A small network was shown many inputs. Here are its activations along a few directions, one row for each input.
In each table, some parts of the input vary, and every possible input appears once, in random order.
A made-up example of a description, with smaller parts first: values(2) and (point or line(9) or (line(4) and ring(8))).
Shared parts are said once, and a part with two or three values counts as separate values.

Other details of the inputs vary at random and push rows far along two fixed directions, the same in every table; ignore that.

Rows:
x1: [ 31   4  35   2 -18  -2  27 -25   6 -28  26]
x2: [-1 14 -1 -8 -3 13  9 -2 -4  1 -1]
x3: [  8  23  12 -20  -3  12  18 -25   3 -12   7]
x4: [  2  69 -27 -20  -6   8  19 -38   0 -30  14]
x5: [  7  24  12 -20  -7  13  17 -26   3 -12   7]
x6: [ 20 -33  60  44  -4 -14   8  35  17  -6   3]
x7: [  7  27  13 -18  -9  14  13 -25   1 -12   7]
x8: [ 12  14  40   2 -14  15  27 -20   6 -23  29]
x9: [-36  21 -43 -13  24   3 -47  -6   8  12 -43]
x10: [ 10 -27  34  22   8 -16 -17  11  14   7 -18]
x11: [ 13 -41  26  16  -7 -13   3  10  -5   8   4]
x12: [  5 -45  30  12  -8   2  -6  10  -1   8   9]
x13: [  7   4 -12   5  -6  -4   4   1  -6  -7   8]
x14: [ -9 -42   1   6   7  -2 -11  23  -3  21   1]
x15: [ 14  17   3  -5  -5  -3  18 -19   3 -20  16]
x16: [ 28 -50  57  26  -8 -16  20  16   4   2  20]
x17: [ 12 -38  29   9  -1  -2  10  20   4  17   9]
x18: [ -8  77  -8 -29   9  16  -3 -45  18 -23 -19]
x19: [ -9 -35 -41   1   7 -15 -25  20 -13  21 -17]
x20: [ 16 -56  56  23  -8  -2  14  19   8   7  25]
x21: [ 13   6  39  -6 -10  11  22 -28   7 -23  24]
x22: [ 16 -54  57  27 -13   3  12  21   3   3  21]
x23: [-10 -30 -43   6   8 -15 -21  27 -10  24 -11]
x24: [-15 -31 -34   2   9 -15 -24  19 -16  26 -21]
x25: [ 11  14  40   1 -11  13  28 -19   9 -21  30]
x26: [ 15  24   2   2 -13   3  18 -16  -2 -23  17]
x27: [-28  20 -64 -16  16  -7 -19   4 -15  19 -21]
x28: [-17 -26 -36   6  10 -15 -20  27 -12  30 -16]
x29: [-20  18 -51  -8  20 -10 -43  -1   3  10 -41]
x30: [  5  30  11 -13  -4  14  23 -16   4 -11  13]
x31: [-23 -36 -30  -3   8   0 -31  17 -11  26 -18]
x32: [-30  20 -61 -28  17   6 -21   2 -10  21 -26]
x33: [-16 -24 -35  12   5 -10 -22  29 -19  26 -20]
x34: [ 14  19   2  -5  -5  -3  20 -16   3 -18  19]
x35: [-21 -14 -22  12  16  -1 -29  44   5  22 -35]
x36: [-27  19 -61 -16   6  -5 -30  -5 -19  15 -26]
x37: [  7  30  12 -12  -6  15  22 -16   2 -12  12]
x38: [ -4  79 -21 -20  -6  10  21 -42  -4 -29  10]
x39: [ 16  19   4  -5 -14   0  10 -23  -1 -21  14]
x40: [-29 -15 -21  17  17  -1 -36  40   6  17 -30]
x41: [ -9 -43   1   5   7  -2 -13  20  -2  19  -2]
x42: [ -7  78 -21 -39   3  20  23 -42   3 -21   7]
x43: [  0  18  -5  17   4  -6  -7  17  12 -12 -10]
x44: [ 28 -47  57  32 -11 -14  22  21   2   3  23]
Each input here is: line(4) and (values(2) or line(9)).
Question: Changing only the line(4) part turns x30 into x44. The same change can be made to x32. Which row results?
Answer: x16
Question: Changing only the line(4) part turns x6 into x43. The same change can be made to x27. Which row results?
Answer: x34
Question: Which other rows does x13 become when the line(9) part takes its other values? List them by row number.
Answer: x1, x4, x15, x19, x23, x26, x34, x39
Question: Which other rows does x29 become when the values(2) part takes its other values? List them by row number.
Answer: x43
Question: List by row number the other rows that have the line(4) part in common with x9.
Answer: x8, x12, x14, x20, x21, x22, x25, x31, x40, x41

Rows:
x45: [-23  12 -10  -5  11  10 -10  10   6   5 -17]
x46: [ 18 -61  56  22  -1 -12  -5  20   9  21  -4]
x47: [ -3  35  -4 -17   4   9  -3 -31   6 -13 -10]
x48: [ 39  -2  54   3 -20   2  46 -32  -1 -27  40]
x49: [ -2  18  -3   0 -13  15  18  -4  -9 -11  19]
x50: [ 25 -79  35  25 -15 -17   6  22  -6   9  20]
x51: [ 10  46   8 -21  -7  16  38 -32   3 -21  29]
x52: [ 15  68  58  -3 -17  29  37 -42  21 -49  28]
x53: [-22  11 -51  19  24 -23 -40  32   3  13 -49]
x54: [ -8 -43  -1  10   5  -9 -31  18   3  16 -20]
x55: [ 27 -73  40  14  -9 -11  16  32  -5  19  16]
x56: [ -2  30 -25 -13  -7   3   6 -29  -8 -20  20]
x57: [ 14 -58  57  25   4   0   0  34  17  19   3]
x58: [-28 -44 -44   4  11  -7 -20  45 -20  38 -14]
x59: [-15  43 -77   3   9 -19 -22  12 -10   5 -26]
x60: [-28  26 -48 -28  19   7 -29   0  -1  15 -35]
x61: [-32  25 -53 -14  16   1 -40  -9  -3   2 -25]
x62: [ 15  44   9 -23 -14   5  33 -46  -5 -20  25]
Question: What do these inputs look like to the network?
Answer: values(2) and (point or line(8))
Question: Changing only the values(2) part turns x45 into x58. The same change can be made to x57. Which row results?
Answer: x51

Rows:
x63: [ -3 -37   7  10   5  -5 -16  17   1  17 -12]
x64: [-21  20 -42 -12  14   1 -18   0   0   5 -18]
x65: [ 11  22  -7 -14 -12   3  27 -28  -9 -17  28]
x66: [  5  36  16 -12 -10  15  18 -26   2 -18   9]
x67: [ 18  32  41   0 -13  12  33 -25  11 -33  29]
x68: [-20  19 -29 -10   3  10 -10  -3  -6   2  -8]
x69: [  9  20  -3 -23 -13   9  26 -31 -12  -9  23]
x70: [ 25 -37  56  17  -6  -3  17  13  10   4  12]
x71: [ 22 -30  29  -1 -15   1  27  -6  -7  -1  31]
x72: [  7  36  13  -3  -7   5  12 -29   7 -26  12]
x73: [ -6 -31   3   9   4  -5 -16  16   2  12  -9]
x74: [ 20 -13  49  15  -8   0  23   4  12 -12  22]
x75: [ 14  42  10  -3  -6   0  23 -20   8 -24  10]
x76: [ -5 -52   7  17   6  -8 -14  37  -1  25  -7]
x77: [ 20 -50  35  31  -5 -17   7  33   2  10   6]
x78: [-15  18 -27  -8   7   3 -15  -7   2  -1 -12]
x79: [  7  38  12 -10  -2   7  12 -26  12 -26  10]
x80: [ -4  -7 -11   6   8  -7 -10  11   1   6 -10]
x81: [ 21  32  44  -5  -8  11  33 -27  15 -27  23]
x82: [-17  20 -30  -7   3   8 -10  -1  -5   0  -7]
x83: [ 11  37   9   0 -12   5  20 -20   1 -25  12]
x84: [ 19 -15  31  20 -10  -7  14  10   2  -7  12]
x85: [ -9  12 -11  -9   5   5  -2  -1   0   4  -6]
x86: [ -4 -32   8   8   3  -4 -16  13  -2  14  -9]
x87: [  6 -20  29  10  -5   0   0   1   5  -3   8]
x88: [-9 -9 -9  0  8  0 -9 13  3 11 -8]
x89: [ -6  11 -15   0   2  -3 -10  -4   2  -4  -8]
x90: [-13  18 -23 -14   6   4 -14 -11  -2   5 -19]
x91: [ 22 -11  32  -4 -18   4  33 -18  -5 -14  37]
x92: [-11   5 -44 -19   0   2   1  -8 -17   7   9]
x93: [  3 -52  14  20   6 -10 -10  38   4  21  -3]
x94: [  7 -69   6  30   5 -24 -23  46  -3  27 -16]
x95: [-13  20 -25 -15   9   4 -14  -9   1   3 -16]
x96: [ 22 -29  54  14  -8  -1  19   9   8   1  13]
x97: [-18  19 -47  -5   6  -7 -24  -2 -10   6 -22]
x98: [  3 -73  22  22   2 -12 -22  36  -4  32 -12]
x99: [-10 -11  -8  -1   9  -1 -11   9   2   9 -10]
x100: [-15  25 -31  -5   4   3  -7  -1  -5   0  -8]
x101: [-13  25 -30  -6   6   0  -5   0  -2   1  -8]
x102: [  3  37  16 -11  -6  14  19 -25   4 -20  13]
x103: [ -3 -37   6   9   6  -7 -16  21   3  14  -9]
x104: [-25  17 -43 -11  10   2 -26  -3  -5   6 -17]
x105: [ 14 -15  32   4  -2  -2   3   0   7   0   1]
x106: [-14  20 -24 -14  11   5 -10  -8   0   4 -15]
x107: [-12  -9 -27   5  11  -7 -16  22  -2  16 -16]
x108: [ 23  31  41   5 -17  10  34 -25   9 -35  28]
x109: [ -9  14 -11 -10   1   8  -3  -3  -5   5  -8]
x110: [ -6  -4 -16   3   7  -7 -16   8   1   6 -12]
x111: [ -8  24 -33  -5   8  -7  -9  -2  -3  -1 -16]
x112: [-13   5 -64 -17   1  -7  -6  -2 -26  13  -3]
x113: [ -8 -28   2   9   2   0 -10  22  -3  14  -3]
x114: [-12  11 -37  -1   6  -9 -20   3  -6   5 -21]
x115: [-12  21 -24 -16  10   4  -9  -9  -1   6 -18]
x116: [ 17 -16  45  12 -11   7  17   0   5  -7  17]
Question: What do these inputs look like to the network?
Answer: line(6) and (point or line(8))
Question: Changing only the line(6) part turns x63 into x89. The same change can be made to x102. Which row results?
Answer: x100
Question: Changing only the line(6) part turns x66 into x116. The same change can be made to x115. Which row results?
Answer: x106
Question: List by row number the other rows that have the line(6) part in common with x76.
Answer: x68, x73, x87, x88, x91, x99, x103, x113
Question: Which other rows does x79 become when the line(6) part takes its other values? List them by row number.
Answer: x94, x95, x103, x105, x110
Question: List by row number the other rows that have the line(6) part in common with x97.
Answer: x75, x77, x83, x84, x94, x111, x112, x114
